Here are a small network's activations along a few directions, averaged over the inputs that share one value of a field.
Values that are neighbours, or in one group, have similar rows; names and order tell nothing.
In the rows, 500 means zero.
Random noise pushes rows far along 2 fixed directions. That doesn't count. These rows show it; they differ only by the noise:
[399 491 445 453 431 609 592 544 608 436 522 491 475 497 406 392 571 537]
[345 555 317 613 572 652 656 631 603 421 473 556 484 411 206 254 464 440]
[417 466 484 405 388 599 574 521 607 438 534 471 474 523 463 434 600 563]
[441 252 481 493 420 740 670 683 510 298 411 461 536 445 237 370 438 386]


Values of G:
g7: [624 571 504 601 626 366 298 396 469 614 398 629 542 549 515 503 432 433]
g5: [282 619 415 423 497 526 552 422 393 610 574 476 503 564 649 576 606 531]
g9: [796 404 664 533 618 385 348 513 388 391 480 511 580 448 666 757 252 498]
g8: [634 426 546 460 304 434 465 401 547 475 406 507 470 504 566 483 625 603]
g3: [474 420 470 493 414 585 700 533 540 455 489 398 408 457 338 476 532 401]
g1: [862  66 720 476 376 530 506 564 496 348 180 480 464 595 342 573 406 281]
g6: [452 671 611 412 518 400 436 471 365 699 776 292 496 498 857 662 570 612]
g2: [497 723 513 476 526 375 369 395 606 610 600 582 496 584 719 568 555 691]
g4: [513 139 747 328 415 472 340 503 165 442 541 408 683 538 691 768 437 446]
G is arranged as a 3 by 3 grid.
Which values are neighbours of g3? Give them in the order they are listed.
> g5, g8
Which values are neighbours of g7? Give them in the order they are listed.
> g9, g1, g2
Each value of G is a pair of two hidden parts, and every pair occurs once (3 first parts, 3 second parts).
Changing only the second part turns g3 into g5. g8 has the same second part as g3; what does that change turn g8 into?
> g2

Values of P:
p7: [480 479 540 488 416 547 532 487 372 410 596 436 531 468 695 574 506 574]
p8: [598 589 504 495 473 423 482 352 707 596 497 552 473 561 522 519 522 578]
p5: [501 617 580 487 459 422 437 371 558 643 540 415 405 590 747 532 667 568]
p2: [604 421 464 498 328 512 615 419 570 380 405 448 343 447 393 424 638 457]
p9: [542 105 670 261 194 696 573 588 465 319 384 383 498 622 476 538 622 443]
p6: [556 440 705 267 433 301 286 494 277 503 687 380 531 486 828 824 553 647]
p3: [336 617 350 580 459 656 753 561 622 456 659 466 506 381 350 361 462 559]
p1: [542 503 632 360 588 417 352 438 399 550 482 522 520 691 807 778 510 500]
p4: [635 175 674 383 501 474 266 550 445 561 348 570 721 588 406 552 356 446]
P is arranged as a 3 by 3 grid.
Which values are neighbours of p2? Give them in the order they are listed.
> p8, p9
Which values are neighbours of p6? Give them in the order they are listed.
> p7, p1
Each value of P is a pair of two hidden parts, and every pair occurs once (3 first parts, 3 second parts).
Changing only the second part turns p1 into p4. p5 has the same second part as p1; what does that change turn p5 into?
> p8
